Each row below holds a small network's activations on one input, seen along a few directions.
Each table varies a few parts of the input and shows all the possible inputs, shuffled.
Descriptions start from the smaller parts, as in this example, which fits no table here: one of 6 places along a line, together with either a single point or one of 9 places along a line or (one of 3 separate values, together with one of 8 places around a ring).
Shared parts are said once, and a part with two or three values counts as separate values.
In the rows, 128 means zero.

A family of inputs:
r1: [193 116 179  90 145 150 153 157 163 100 175  93]
r2: [100 171 129 173 170 130 105 161  83 165 127  93]
r3: [196 113 133  82 120 138 167 117 176 101 145 124]
r4: [ 49  79 109 198 129  90  84  84  79 141 128 193]
r5: [138 166  86 164 181  99 132 109 129 170 113 132]
r6: [ 75 176 101 157 130 122 109 135 101 161  89 125]
r7: [156 118 116  68  77 133 151 112 165 100 103 136]
r8: [155 117 177  88 109 174 138 169 130  98 159  86]
r9: [129 121 148  73  66 164 144 145 147  95 121 118]
r10: [137 168 131 173 205 110 121 149 115 169 142 101]
r11: [ 99 172  68 151 139  92 113 103 119 169  72 142]
r12: [108  19 158 118  64 133 119  94 127  67 162 193]
What do these inputs look like to the network?
Answer: one of 2 separate values, together with either a single point or one of 5 places around a ring
The inputs of r12 and r4 match in every part but the choice among 2 separate values. If r1 is changed in the same way as r12 into r4, which row does it become?
Answer: r10
Change only the choice among 2 separate values in r11. List by row number the other rows that result.
Answer: r7

A family of inputs:
r13: [180  71 121  68  31 148 135  76 141  53 123 152]
r14: [ 51 112 110 227 149 102  88 128 109 126 160 153]
r15: [182 190  91 114 181 108 165 119 170 148 114 120]
r16: [ 94 130  73 141 159  96  83  96  96 160  45 167]
r17: [109 213 117  62 108 167 133 152 139 155 105  83]
r18: [ 41 156 102 183 121  90 160  57 115 166  84 205]
r19: [196 169 109  90 177  81 137  95 206 163 119 103]
r20: [180 187  95 128 123 150 160 144 134 140  76  72]
r21: [183 198  88 126 142 145 168 166 144 128 104 132]
r22: [101 134  55 144 125  47  99 105  60 174  77 124]
r23: [144  49 234  67  79 136 153 191 181  75 158 134]
r24: [ 37 124 157 217 152 104 141  89  87 157 146 190]
r25: [ 89  96 130 173 192 110  66 126  66 149 106 151]
r26: [178 155 150 146 217 121 149 151 141 139 176 104]
r27: [ 56 144  53 195 118  88 105  97 139 136  97 168]
r28: [ 54 132 130 207 142 118  49 136  89 168 127 161]
r29: [152  40  79  79  56 180 180  71 152 104 151 181]
r30: [134 196  99 106 126 152 156 134 132 158  87  60]
r31: [129 160 158 138 160 169 140 168 104 151 150  43]
r32: [150  80 171  35  43 122 170 163 209  84  98 149]
r33: [179 165 148 158 175 159 151 198 116 121 166 117]
r34: [141  95 148  34  44 131 139 108 180  39 116 143]
r35: [176 153 154 160 157 165 143 177 106 134 138  56]
r36: [192 133 168 122 214  94 122 126 177 154 179  87]
r37: [175  41 185 100  67 164 113 104 112  43 183 139]
r38: [ 96 100 113 176 160  62  81 135  29 164 138 107]
r39: [101 178 176  95 141 185 116 186 111 148 168  65]
r40: [147  11 142 109  89 196 157 100 126  97 210 166]
r41: [135  65 210  65  80 145 119 136 151  30 176 128]
r42: [ 60 164  74 174 111 103  65 105 118 178  65 177]
The inputs of r39 and r17 match in every part but one. If r40 is changed in the same way as r39 into r17, which row does it become?
Answer: r29
What do these inputs look like to the network?
Answer: one of 2 separate values, together with either one of 4 places along a line or one of 5 places along a line or one of 6 places along a line
Change only the choice among 2 separate values in r14. List by row number the other rows that result.
Answer: r27

A family of inputs:
r43: [108  75 165 111  81 164 112 142  96  93 157 121]
r44: [ 89 114 137 162 106 164 112 149  74 120 141 126]
r45: [162 224 103 115 169 145 158 156 145 174 103  66]
r46: [129  58  98  98  59 131 131  72 128  94 120 178]
r47: [ 46 165 130 189 164  91  68 150  79 173  98 124]
r48: [108  99  68 151  84 130 133  77 106 120 104 183]
r49: [ 53 150 125 179 136 135  98 137  76 161 122 128]
r50: [113  49 132  73  40 109 135  78 178  68 109 207]
r51: [197 188 115  97 139 175 170 166 144 133 124  65]
r52: [118 162 126 195 228  68  96 136 113 180 134 122]
r53: [ 71 135  54 169 114  99 120  65 109 160  83 184]
r54: [162 109 134 168 170 144 139 133 109 128 175 124]
r55: [153 242 108 125 196  98 131 170 144 186  80  63]
r56: [203 143 178  22  92 156 173 164 214  80 133  88]
r57: [217 153 144  46 114 177 171 158 167 104 139  60]
r58: [ 63 150  59 179 141  52  89  79 113 173  59 181]
r59: [ 94  65 200  86  60 142 115 148 144  69 149 148]
r60: [181  72 164 118 144 144 141 125 131  99 190 119]
r61: [127 145 122 185 201 114 125 122 111 169 157 125]
r62: [167  61 198  93 122 123 144 132 178  76 182 146]
The inputs of r59 and r56 match in every part but one. If r44 is changed in the same way as r59 into r56, which row does it become?
Answer: r51
What do these inputs look like to the network?
Answer: one of 4 places along a line, together with one of 5 places along a line
Start at r52 and move only the place on the line of 5, one step at a time. The first step leads to r61. Which rows follow, in order?
Answer: r54, r60, r62
Change only the place on the line of 5 in r46. List by row number the other rows that result.
Answer: r48, r50, r53, r58

A family of inputs:
r63: [218 102  99 104 164 110 155  86 136 144 149 107]
r64: [160  59 152  66  41 122 127 116 172  44 120 160]
r65: [137  25 133 166  89 152 142 100 130  73 174 197]
r66: [140 107 202  65  84 173 122 223 120  75 138  81]
r67: [100 224  96 106 123 158 146 132 160 174  81  95]
r68: [ 70 118 116  72  43 111 102 101 112 119  70 127]
r69: [ 39 127 123 175 109 168  90 117  61 149 150 143]
r70: [150 129 209 173 211 104 118 184 126 112 198  95]
r71: [221 154 138 141 194 140 140 177 111 122 161  57]
r72: [ 72 119 120 165 178  57 108  90 119 182 119 163]
r73: [237  95  88 124 151  99 148  94 162 107 135 160]
r74: [138 181  70 147 180 120  99 114  99 183 104  87]
r75: [143  72 172 133 188  80 137  97 152 142 181 148]
r76: [154 196  90 175 183 122 112 172  75 168  92  69]
r77: [133 112 192 147 208 106 107 128 151 135 205 114]
r78: [110 194  72  92 108 123 173  90 161 167  63 127]
r79: [117  38 146 136 104 162 151  90  98 109 189 153]
r80: [ 66 156 144 182 194  86  79 121 116 182 140 128]
r81: [125  90 197 168 129 194 135 177  72  92 187 113]
r82: [164 139  34 154 149  78 122  85 128 141  67 172]
r83: [ 73 157 157 102  65 153  89 213  86 119  72  89]
r84: [139  65 165  38  56 135 135 112 143  86 132 118]
r85: [183 194 157  98 135 176 185 204 169 120 142  69]
r86: [116 236 113 132 124 160 158 197 135 163  70  76]
r87: [181 149 122  62 113 143 200 100 193 134 130 119]
r88: [ 46  93  92 165  91 135 117  85  66 143 138 169]
r89: [ 64  79  78 195  78 125 110  92  97 105 120 211]
r90: [ 84 173 161 210 196  85  89 178  91 164 131 108]
r91: [ 59 147 140  79  62 149  76 146 109 128  85 103]
r92: [206 138 118 115 188 139 127 120 134 140 171  74]
r93: [107  75 173 144 125 193 123 122  94 108 203 128]
r94: [ 88 110 102 100  29  98  96 101 139  75  55 169]
r95: [147 148  46 133 160  88 126  79 103 180  84 120]
r96: [163  61 161 157 176  72 129 109 180 107 165 202]
r97: [169 181 141  74 132 174 172 141 193 135 150  87]
r98: [127 188  57 112  99 112 169  92 184 124  48 178]
r99: [201 144 108  81 102 131 194 104 216  94 118 170]
r100: [126  97 185  43  79 170 108 158 142  89 149  94]
r101: [ 57 141 147 201 111 170 102 174  37 137 132 127]
r102: [ 91 107 108 189 168  49 102  99 145 146 100 215]
The inputs of r77 and r80 match in every part but one. If r65 is changed in the same way as r77 into r80, which row does it become?
Answer: r89
The inputs of r91 and r100 match in every part but one. If r72 is changed in the same way as r91 into r100, which row does it become?
Answer: r75
What do these inputs look like to the network?
Answer: one of 2 separate values, together with one of 4 places along a line, together with one of 5 places around a ring
Change only the choice among 2 separate values in r97. List by row number the other rows that result.
Answer: r67
Change only the place on the ring of 5 in r84. List by row number the other rows that result.
Answer: r63, r75, r79, r87
Start at r68 and move only the place on the ring of 5, one step at a time. The first step leads to r88. Which rows follow, in order?
Answer: r72, r95, r78
Start at r76 and move only the place on the line of 4, one step at a time. The first step leads to r74. Which rows follow, in order?
Answer: r95, r82
